Each row below holds a small network's activations on one record, seen along a few directions.
Each row is followed by the record's values for the fields S, K, T, G, B, H, E, Y.
A field that a record lacks is written missing.
Other fields move the rows too, some of them a lot.
In the rows, 500 means zero.
Random noise pushes rows far along 10 fixed directions. That doesn't count. These rows show it; they differ only by the noise:
[642 555 671 538 656 556 595 469 559 328 469 592 460 369 404 615 640 521
 595 532 317 468 712 477 498 573 427 335 481 523 670 659]
[462 441 570 428 354 567 690 582 525 530 488 571 440 485 409 551 483 400
 454 454 574 620 457 524 472 549 428 484 555 520 549 394]
[550 445 615 392 627 314 511 672 435 349 616 541 729 634 576 501 443 638
 563 584 424 623 334 487 373 523 329 535 411 516 670 641]
[478 569 389 419 430 495 349 467 478 678 698 467 494 403 416 507 500 519
 506 558 458 617 418 517 424 503 578 616 635 416 639 451]
[645 486 442 606 500 562 454 581 663 715 571 467 425 408 247 645 578 695
 482 524 410 457 569 456 435 516 666 530 499 391 473 455]
[514 571 503 603 758 470 349 383 534 357 495 484 645 483 579 499 556 644
 602 513 325 401 680 435 568 504 517 529 515 440 647 644]
[453 646 182 446 367 558 487 458 581 635 588 564 522 387 433 479 445 667
 415 381 513 530 613 423 647 462 612 663 788 428 537 436]
[342 458 726 768 428 668 364 267 574 608 445 347 490 554 232 613 575 435
 465 346 450 593 608 418 557 492 599 612 547 266 463 351]
[652 519 560 651 491 759 337 403 707 429 533 496 303 249 268 499 668 510
 332 519 443 609 650 383 530 546 555 513 558 356 539 456]
[471 373 542 281 509 386 315 656 522 418 717 523 538 427 578 292 487 593
 331 653 547 808 228 541 496 502 419 615 355 499 684 438]
[502 454 575 536 544 621 582 476 556 507 405 480 388 433 493 556 554 310
 555 543 503 461 570 556 430 605 489 406 531 495 603 418]
[265 689 636 401 542 408 554 216 289 515 560 568 603 451 494 616 556 391
 773 414 289 503 688 591 618 482 481 442 631 549 787 627]

[534 628 584 437 615 453 457 429 473 430 563 419 482 378 497 490 538 445
 567 594 404 567 540 561 464 527 449 364 555 498 672 628] -> (S s1; K missing; T missing; G missing; B missing; H h1; E missing; Y missing)
[704 626 349 658 510 657 515 460 560 351 420 535 516 486 478 571 478 446
 500 485 512 421 580 329 348 542 442 521 720 431 432 599] -> (S s2; K missing; T missing; G missing; B missing; H h2; E missing; Y missing)
[457 532 353 554 670 464 415 400 444 457 418 383 556 525 724 390 449 409
 592 533 511 336 598 529 493 514 535 471 578 509 542 526] -> (S s1; K missing; T missing; G g1; B b2; H missing; E missing; Y missing)
[724 623 189 445 387 531 639 678 549 652 553 544 545 581 356 632 366 689
 503 469 518 482 488 383 348 563 536 604 790 428 452 532] -> (S missing; K k2; T t2; G missing; B missing; H missing; E e1; Y y2)
[656 411 482 547 569 344 292 631 380 783 733 393 476 552 451 641 548 555
 644 710 415 336 227 627 167 464 627 495 285 572 386 565] -> (S missing; K k2; T t1; G missing; B missing; H missing; E e2; Y y1)
[501 563 389 443 523 636 451 402 334 351 426 485 464 502 651 394 479 248
 478 561 504 543 502 387 363 595 333 554 657 392 582 582] -> (S s2; K missing; T missing; G g2; B b1; H missing; E missing; Y missing)
[373 490 522 734 277 643 364 285 430 668 520 509 426 508 343 569 565 445
 447 346 532 436 559 398 549 342 618 676 511 421 259 426] -> (S missing; K missing; T missing; G g2; B b2; H missing; E missing; Y missing)
[604 597 702 750 414 618 524 316 362 552 541 676 411 438 284 815 662 381
 743 446 389 309 639 451 357 426 566 489 438 620 371 648] -> (S missing; K k3; T missing; G missing; B missing; H h2; E e2; Y y1)
[618 454 426 596 659 526 664 586 654 579 326 329 430 527 567 588 488 437
 622 565 498 275 622 570 403 634 539 316 522 482 497 453] -> (S missing; K missing; T missing; G missing; B missing; H h1; E missing; Y missing)
[426 568 526 463 419 401 423 482 552 668 603 402 662 619 299 550 404 633
 526 458 478 695 419 491 486 501 567 644 591 360 592 408] -> (S missing; K k3; T missing; G missing; B missing; H missing; E e2; Y y2)
[755 464 333 393 602 489 431 748 755 381 491 337 543 519 518 318 407 675
 228 617 534 763 398 373 419 663 387 527 615 288 618 457] -> (S s2; K missing; T missing; G g1; B b1; H missing; E missing; Y missing)
[474 428 546 591 403 582 315 478 597 606 549 464 405 436 351 472 513 424
 451 539 608 596 373 509 413 477 616 608 465 424 435 300] -> (S s1; K missing; T missing; G missing; B missing; H h2; E missing; Y missing)
[715 400 614 215 397 527 617 754 570 621 616 462 192 306 290 516 544 341
 382 734 563 774 267 680 262 665 411 262 421 556 629 414] -> (S missing; K k2; T t1; G missing; B missing; H missing; E e2; Y y2)
[456 580 478 497 276 529 415 405 479 470 672 497 439 411 395 423 492 566
 324 414 538 701 445 418 641 394 531 558 599 479 452 503] -> (S missing; K k4; T t2; G missing; B missing; H h1; E e1; Y y1)
[487 229 825 727 616 503 354 539 486 545 369 385 551 728 493 592 553 433
 560 569 544 430 339 480 334 471 510 626 166 429 369 404] -> (S missing; K k2; T t1; G g1; B b3; H missing; E e2; Y y1)
[464 632 429 424 625 554 531 372 481 305 370 507 562 453 663 394 459 361
 562 514 460 493 674 503 550 586 408 436 708 492 685 583] -> (S s1; K missing; T missing; G missing; B missing; H missing; E missing; Y missing)
[529 552 577 585 395 528 351 424 387 649 601 348 601 642 376 641 418 339
 601 539 484 612 330 468 177 549 478 636 640 312 516 518] -> (S s2; K missing; T missing; G missing; B missing; H h2; E missing; Y missing)
[548 589 360 557 520 467 380 412 479 802 584 377 518 534 344 643 503 599
 580 507 377 425 548 469 393 502 679 555 603 366 466 514] -> (S s2; K missing; T missing; G missing; B missing; H missing; E missing; Y missing)
[512 610 531 429 613 474 542 388 577 673 458 409 416 339 399 625 550 507
 681 579 302 475 710 623 524 633 611 350 576 406 736 475] -> (S missing; K missing; T missing; G missing; B missing; H h2; E missing; Y missing)
[498 503 779 541 680 376 387 412 407 341 507 481 639 549 517 545 565 499
 652 539 351 507 505 530 502 457 445 422 359 504 653 647] -> (S missing; K k2; T t2; G g1; B b2; H missing; E e1; Y y2)
[589 541 441 405 609 569 469 540 654 373 467 508 398 338 601 361 497 457
 476 631 525 540 569 553 506 619 461 421 570 451 650 450] -> (S s1; K missing; T missing; G missing; B missing; H h2; E missing; Y missing)
[435 373 563 515 470 514 614 545 453 555 420 643 406 522 572 544 555 380
 553 500 577 324 531 591 536 428 562 470 297 681 363 417] -> (S s2; K missing; T missing; G missing; B missing; H missing; E missing; Y missing)
[381 531 643 619 472 635 588 305 396 636 358 439 472 570 405 687 544 236
 681 413 408 398 606 541 412 554 547 420 579 433 529 482] -> (S missing; K k4; T t2; G g2; B b2; H missing; E e1; Y y1)
[561 476 504 583 360 598 525 525 541 564 499 459 502 556 295 565 483 537
 403 414 483 616 489 366 434 512 467 588 573 320 433 472] -> (S missing; K missing; T missing; G g2; B b2; H missing; E missing; Y missing)
[724 548 479 613 505 593 748 577 579 317 397 630 452 488 435 620 552 562
 499 461 509 331 677 378 465 522 434 378 548 585 387 638] -> (S missing; K k3; T missing; G missing; B missing; H h1; E e2; Y y2)
[535 477 422 389 470 450 355 524 496 654 633 356 385 414 513 404 502 417
 408 645 529 619 329 566 411 527 532 478 539 454 568 407] -> (S missing; K missing; T missing; G g1; B b2; H missing; E missing; Y missing)
[425 516 487 490 637 441 411 442 594 346 492 364 534 442 616 340 503 631
 413 472 452 572 610 560 740 511 500 410 497 481 595 491] -> (S missing; K k4; T t2; G missing; B missing; H h1; E e2; Y y1)
[350 463 539 488 332 513 662 408 378 699 473 542 315 462 443 594 562 337
 565 447 537 395 576 600 561 458 577 386 420 633 434 429] -> (S missing; K k3; T missing; G g2; B b2; H missing; E e2; Y y2)
[443 626 210 490 553 442 164 401 438 649 638 391 589 497 651 426 396 475
 607 634 554 444 333 518 365 458 625 735 659 445 581 459] -> (S missing; K k2; T t1; G missing; B missing; H h2; E e2; Y y2)
[596 665 440 529 463 607 510 429 485 388 594 692 417 320 431 548 599 519
 531 475 441 408 682 456 554 426 515 460 587 576 498 645] -> (S s1; K missing; T missing; G missing; B missing; H h2; E missing; Y missing)
[495 409 629 642 542 501 425 523 644 452 441 394 518 557 435 446 514 668
 385 449 486 534 519 485 638 490 526 512 331 405 387 474] -> (S missing; K k4; T t1; G missing; B missing; H h2; E e1; Y y2)
[539 664 229 727 567 674 125 230 584 398 510 376 549 476 579 365 476 544
 393 481 477 448 619 292 572 463 571 749 768 314 467 520] -> (S missing; K k2; T t1; G missing; B missing; H missing; E e2; Y y1)
[454 500 474 351 507 477 633 599 467 383 465 698 600 512 551 482 499 660
 473 425 499 535 566 429 676 472 430 565 465 545 568 573] -> (S missing; K k2; T t2; G g2; B b3; H missing; E e1; Y y1)
[494 403 517 434 454 529 557 554 627 413 453 446 381 411 534 370 489 430
 330 536 626 633 446 533 588 531 444 432 463 513 512 362] -> (S missing; K missing; T missing; G missing; B missing; H h1; E missing; Y missing)
[412 468 336 377 529 405 668 639 423 645 424 591 602 603 609 565 402 549
 585 462 522 371 474 541 512 488 549 560 492 565 492 473] -> (S s2; K missing; T missing; G g1; B b2; H missing; E missing; Y missing)
[698 589 558 653 459 459 418 517 554 590 693 416 489 457 243 673 556 621
 554 536 410 486 452 469 300 472 593 450 510 486 451 585] -> (S missing; K k3; T missing; G missing; B missing; H h1; E e2; Y y2)
[529 474 400 556 423 539 402 507 466 710 557 356 421 504 462 557 477 376
 588 578 516 400 414 548 285 508 601 485 528 474 458 418] -> (S missing; K k2; T t2; G g2; B b1; H missing; E e1; Y y2)
[583 573 447 595 467 560 583 434 480 640 446 483 433 486 370 641 558 459
 572 433 399 371 652 447 472 511 556 439 629 462 433 537] -> (S missing; K missing; T missing; G g1; B b1; H missing; E missing; Y missing)
[525 417 531 520 460 606 515 481 421 651 465 510 299 441 510 567 574 212
 562 599 550 376 472 595 337 535 566 421 416 596 421 428] -> (S s2; K missing; T missing; G missing; B missing; H missing; E missing; Y missing)
[528 518 593 465 734 423 514 428 458 439 444 556 457 388 587 537 638 494
 637 613 317 316 688 592 572 506 545 298 310 635 589 670] -> (S s2; K missing; T missing; G missing; B missing; H missing; E missing; Y missing)
[493 645 405 631 543 367 172 336 329 641 750 462 637 522 540 525 544 626
 647 500 386 322 452 473 452 297 649 609 499 560 409 685] -> (S missing; K k4; T t1; G g1; B b2; H missing; E e1; Y y2)
[510 419 492 532 516 521 501 588 625 401 401 443 502 548 551 403 441 494
 368 496 595 535 449 519 506 525 437 489 492 475 504 444] -> (S missing; K k2; T t1; G g2; B b2; H missing; E e2; Y y2)
[695 379 444 533 564 545 675 761 601 703 403 504 389 541 447 648 503 579
 558 599 516 256 461 504 279 586 598 402 360 528 344 428] -> (S missing; K k4; T t2; G missing; B missing; H missing; E e1; Y y1)
[371 442 434 604 466 467 229 389 394 418 590 475 547 548 648 339 510 536
 348 469 531 496 439 415 602 381 510 642 474 494 373 507] -> (S missing; K missing; T missing; G g2; B b2; H missing; E missing; Y missing)

Which values does each new row have?
[628 460 465 429 651 577 465 488 522 358 450 714 281 185 662 395 665 390
 492 672 466 343 595 557 566 506 516 385 328 680 573 549] -> (S missing; K missing; T missing; G g1; B b2; H missing; E missing; Y missing)
[479 506 626 589 668 380 372 401 525 420 522 364 588 503 491 499 548 605
 544 525 364 495 551 491 574 467 519 446 399 445 546 584] -> (S missing; K missing; T missing; G missing; B missing; H h1; E missing; Y missing)
[626 648 441 529 336 616 646 529 565 655 500 577 417 438 235 625 514 551
 510 392 495 478 605 406 474 500 544 520 706 467 429 497] -> (S missing; K k4; T t1; G g1; B b1; H missing; E e1; Y y2)
[659 543 397 433 471 574 544 609 614 540 585 615 279 209 468 481 590 495
 484 602 556 432 574 599 509 516 598 365 491 654 492 503] -> (S s1; K missing; T missing; G missing; B missing; H h1; E missing; Y missing)
[160 378 912 330 323 332 607 400 353 906 640 563 342 375 220 677 656 404
 675 480 380 651 442 813 658 420 686 384 181 603 618 328] -> (S missing; K missing; T missing; G missing; B missing; H h2; E missing; Y missing)
[441 570 424 459 455 453 473 439 301 434 551 608 581 552 610 476 462 460
 585 510 511 458 415 465 446 452 477 589 541 558 518 606] -> (S missing; K k4; T t2; G missing; B missing; H h2; E e1; Y y2)
[440 647 252 448 530 361 363 410 423 817 650 322 491 463 540 514 440 497
 683 589 439 362 449 650 426 493 734 488 632 474 597 451] -> (S missing; K k4; T t2; G missing; B missing; H h1; E e1; Y y2)
[490 661 371 245 355 298 466 527 342 695 827 523 494 397 408 532 459 560
 605 587 460 594 349 632 433 444 582 478 611 597 649 562] -> (S missing; K k2; T t2; G missing; B missing; H h1; E e1; Y y2)
[465 392 559 725 628 568 258 413 436 307 495 456 513 525 781 408 539 326
 569 582 614 328 372 505 405 446 499 567 388 626 397 480] -> (S missing; K k4; T t2; G missing; B missing; H h1; E e2; Y y1)
[327 390 555 691 490 535 510 400 464 739 376 445 503 648 510 617 498 410
 630 422 539 290 538 536 501 461 657 561 451 504 313 343] -> (S missing; K missing; T missing; G missing; B missing; H missing; E missing; Y missing)
[220 540 365 387 368 544 736 419 511 343 278 600 578 580 643 372 372 525
 337 225 604 578 714 442 909 497 424 576 678 463 461 430] -> (S s2; K missing; T missing; G missing; B missing; H h2; E missing; Y missing)
[528 763 436 509 509 521 446 340 344 224 634 742 675 454 540 482 513 581
 598 414 399 482 651 348 563 384 377 608 720 516 567 782] -> (S s1; K missing; T missing; G missing; B missing; H h2; E missing; Y missing)
[740 495 624 511 430 590 381 572 492 233 665 627 469 426 371 459 579 524
 352 556 474 680 381 375 372 471 354 523 472 530 457 656] -> (S missing; K k2; T t2; G missing; B missing; H missing; E e1; Y y2)
[561 542 269 701 540 721 256 360 443 537 450 493 405 452 578 466 576 391
 482 564 525 297 572 371 380 522 606 690 608 366 331 531] -> (S s2; K missing; T missing; G missing; B missing; H h2; E missing; Y missing)
[420 427 618 302 491 515 645 600 594 206 387 581 552 500 553 311 444 526
 271 452 583 848 475 461 702 593 303 519 478 431 662 472] -> (S s2; K missing; T missing; G missing; B missing; H h2; E missing; Y missing)
[425 445 390 557 529 577 530 431 526 580 386 577 397 439 613 479 529 480
 512 467 550 276 650 507 623 477 615 499 475 585 375 408] -> (S missing; K missing; T missing; G missing; B missing; H missing; E missing; Y missing)
[574 485 485 542 407 526 547 553 421 547 555 400 428 510 519 515 458 362
 504 543 572 497 374 544 325 502 457 406 553 563 442 449] -> (S missing; K k4; T t2; G g1; B b2; H missing; E e2; Y y1)
[339 479 354 499 378 384 503 507 447 627 538 601 674 611 539 496 390 753
 487 345 522 457 497 446 672 372 597 731 503 491 347 454] -> (S missing; K missing; T missing; G missing; B missing; H h2; E missing; Y missing)
[630 326 573 572 270 526 436 693 437 648 733 560 321 450 354 570 589 438
 464 579 627 464 235 558 265 388 581 516 273 668 242 459] -> (S missing; K k2; T t2; G missing; B missing; H h1; E e1; Y y2)
[338 470 727 501 730 359 284 357 402 311 560 485 566 427 745 326 596 449
 626 564 435 446 479 639 645 416 494 459 214 657 619 595] -> (S missing; K k4; T t1; G missing; B missing; H h1; E e1; Y y2)
[749 496 262 479 449 620 618 737 803 328 466 503 432 429 481 374 417 657
 225 476 651 607 554 377 561 575 440 493 636 431 446 428] -> (S s2; K missing; T missing; G missing; B missing; H h1; E missing; Y missing)
[589 478 359 306 856 355 504 597 517 402 411 383 529 482 862 381 452 464
 624 723 407 354 521 652 454 658 448 264 471 589 750 571] -> (S missing; K k2; T t2; G missing; B missing; H missing; E e1; Y y1)
